A small network was shown many inputs. Here are its activations along a few directions, one row for each input.
Each table varies a few parts of the input and shows all the possible inputs, shuffled.
A made-up example of a description, with smaller parts first: line(4) and (point or (values(2) and ring(5)) or ring(11)).
Shared parts are said once, and a part with two or three values counts as separate values.
In the rows, 128 means zero.

Other details of the inputs shift rows strongly along two fixed directions, in all tables alike. That doesn't count.

Table:
row 1: [ 77 114 151  95 109 128 104 147  99 113 143]
row 2: [225 111 159 188 116 160  92  94 122 137  74]
row 3: [136 143 118 146 134 118 140 110 144 140 126]
row 4: [ 92 105 150  88 125 128 142 151  71 129 148]
row 5: [132 155 103 143 154 144 129 100 164 139 135]
row 6: [189 127 119 151 101 104 122 158 163 165  80]
row 7: [ 76 101 156  92 112 130 104 153  95 117 149]
row 8: [168 145 114 135 130 128 154 106 157 135 124]
row 9: [181 139 111 151 116 107 110 139 173 133 103]
row 10: [ 45 128 123 101 162 141 108 115  96 102 173]
row 11: [127 113 149 110  90 105 109 201  85 154  96]
row 12: [138  98 146 114  94  95  97 197 101 136 105]
row 13: [133 145 107 142 151 145 161  99 153 104 139]
row 14: [113 156 110 143 169 143 145  78 151 127 162]
row 15: [161 135 117 155 131 113 142 112 161 148 118]
row 16: [129 132 105 143 152 141 163  95 154 108 135]
row 17: [154 109 153 104  79  97 136 189  85 146  95]
row 18: [108 146 100 140 161 148 165  79 150  98 145]
row 19: [ 50 128 141  93 147 156 110 110 107 100 182]
Each input here is: point or (values(3) and line(6)).
Start at row 1 and move only the line(6) part, one step at a time. The first step leads to row 10. Which rows follow, in order?
Answer: row 11, row 3, row 17, row 18

Table:
row 20: [107 120 121  92 111 134 103 151 108 125 149]
row 21: [ 95 129 133 105 116 120 127 142  96 112 123]
row 22: [106 137 144 112 141 152 148 154  92 111 155]
row 23: [ 76 133 137 119 137 121 121 129  89 126 126]
row 24: [ 85 111 154  93 126 131 128 138 124 106 149]
row 25: [147 134 114 145 145 115 146  80 146 109 137]
row 26: [131 133 125 154 132 109 138 101 172 144 126]
row 27: [137 150 110 139 148 127 108  90 160 148 141]
row 28: [165 105 133 116  51 100 111 213 108 130  62]
row 29: [ 96 126 149  96 144 138  90 135 107 133 147]
row 30: [102 132 127  99 135 134 149 162  95 116 120]
row 31: [134 155 112 141 149 117 116  88 157 151 140]
row 32: [121 130 106 153 146 126 149 101 168 147 136]
row 33: [158 120 147 101  80  90 104 185 104 148 112]
row 34: [152  91 141 135 109 102 123 178  79 146 104]
row 35: [150 128 111 143 145 125 138  82 149 107 138]
row 36: [170 114 146 125  89 100 125 223  97 157  55]
row 37: [113 128 147  84 124 127 103 146 111 121 144]
row 38: [155 153 111 157 126 134 154 111 149 125 135]
row 39: [153 147 139 158 138 148 113 105 162 121 121]
row 40: [157 152 122 161 152 150 142 122 152 136 125]
row 41: [ 91 136 156 133 133 133 118 132  87 125 152]
row 42: [ 84 112 142 110 151 137 142 154 111 136 147]
row 43: [127 134 116 136 130 120 146  93 177 121 142]
row 44: [138 151 125 165 142 143 121  92 152 127 138]
row 45: [228 138 139 165  64  94 126 165 161 140  76]
row 46: [145 124 115 157 156 129 122  82 146 122 131]
row 47: [ 74  99 133 115 124 142 112 143 119 125 148]
row 48: [134 137 110 130 149 134 169 112 177 125 139]
row 49: [103  97 124 109 128 142 119 133  93  95 150]
row 50: [138 131 105 141 125 116 163 112 172 135 133]
row 51: [174  93 140 124  86  90 137 191  85 135  97]
row 52: [122 148  93 154 151 133 143  97 148 138 113]
row 53: [120 139  91 150 139 149 117  98 162 121 110]
row 54: [ 92 128 125 109 144 128 115 140  91 153 156]
row 55: [ 96 124 134 117 114 156 118 143 100 100 156]
row 56: [105 107 164 100 119 173 139  95  74 159 130]
row 57: [149 157 100 119 157 136 145 110 163 136 144]
row 58: [156 150 107 135 158 134 128 120 160 156 128]
row 59: [140 161 124 153 131 129 145  91 152 114 144]
row 60: [137 156 107 140 126 111 146  98 155 119 108]
row 61: [125 128 130 141 147 136 124  95 184 126 128]
row 62: [ 81 126 145 108 142 142 106 134 101 113 119]
row 63: [109 105 150 100 141 136 120 127  96  92 144]
row 64: [123 149 106 151 146 131 124  89 154 128 112]
row 65: [ 83 131 117 106 130 128 147 140  89 118 133]
row 66: [108 106 137 117 165 141 134 143  83 122 142]
row 67: [138 151 112 169 147 144 140 100 146 137 139]
row 68: [116  98 156 116 142 133 103 136  93 111 128]
row 69: [ 86 130 141  94 131 138 121 134 104  97 125]
row 70: [232  96 118 172  78 100 104 165 160 146  57]
row 71: [102 116 125 106 122 138  88 151 105 140 143]
row 72: [ 95 138 137  93 128 113 120 131  98 130 161]
row 73: [153 151  95 130 133 118 140 109 157 146 138]
row 74: [155 133 133 120 118 170 166  54 140 148 122]
row 75: [192 115 178 124  57 103 108 213 109 127  79]
row 76: [147 139 113 167 125 154 113 111 160 124 126]
row 77: [143 130 118 159 156 119 131  80 143 125 131]
row 78: [247 114 123 153  94  91 149 177 156 141  62]
row 79: [ 79 119 146 104 121 110 143 133 112 119 156]
row 80: [ 77 109 148 116 131 124 120 134 112 132 150]
row 81: [ 79 103 129 101 113 138 128 143 122 109 154]
Describe the family of inputs behind these rows.
Answer: values(2) and (point or (values(5) and line(6)))
Changing only the values(2) part turns row 49 into row 70. The same change can be made to row 30. Which row results?
Answer: row 36
Changing only the values(2) part turns row 57 into row 58. The same change can be made to row 38. Which row results?
Answer: row 67
Change only the values(2) part in row 81. List by row number the other rows that result.
Answer: row 47
Change only the values(2) part in row 78. List by row number the other rows that result.
Answer: row 66

Table:
row 82: [ 57 104 146 104 154 149 103  94  92 104 175]
row 83: [124 115 148 121 121 133  90 173 101 137 125]
row 84: [169 106 147 129  88 108 117 190  82 153  71]
row 85: [247 138 102 177 107 126 154 102 195 129  63]
row 86: [184 155  95 188 138 140 111  83 212 139  93]
row 87: [235 150 110 182 122 118 151 101 197 173  88]
row 88: [160 172  61 137 122  95 186 105 249 119 122]
row 89: [ 64 123 144 117 163 148 119 104  75  97 175]
row 90: [157 121 159 132  83 104 101 183  88 148  88]
row 91: [187 156 104 182 141 137 155  67 191 158 102]
row 92: [ 59 133 146 101 158 170 129  93  78  83 181]
row 93: [ 39 122 141  98 158 161  98  85  92 118 176]
row 94: [118 108 154 117 111 148 107 158 101 103 124]
row 95: [ 27 150  97  67 157 108 156 152 127 125 195]
row 96: [115 164  88 148 194 169 120   4 204 125 176]
row 97: [121  99 151 133 117 127  96 167  99 116 119]
row 98: [125 162  97 158 189 185 179   4 186 105 168]
row 99: [140  97 143 127 120 120 128 160  78 123 108]
row 100: [125 130 151 116 124 126 107 154  84 136 136]
row 101: [125 131 115  96  69  54 144 231 140 158  95]
row 102: [133 115 118 101  73  47 150 231 139 140 103]
row 103: [ 52 114 149  88 149 170 114  83  95  91 181]
row 104: [137 115 138 114 130 130 123 160  81 142 119]
row 105: [174  92 166 138  85 100 135 187  87 151  89]
Describe the family of inputs behind these rows.
Answer: line(4) and (point or line(5))
Change only the line(4) part in row 94. List by row number the other rows that result.
Answer: row 83, row 86, row 97
List by row number the other rows that have the line(4) part in common with row 84.
Answer: row 86, row 90, row 91, row 93, row 101
Start at row 87 and move only the line(4) part, one step at a time. The first step leads to row 91. Which rows follow, in order?
Answer: row 105, row 98
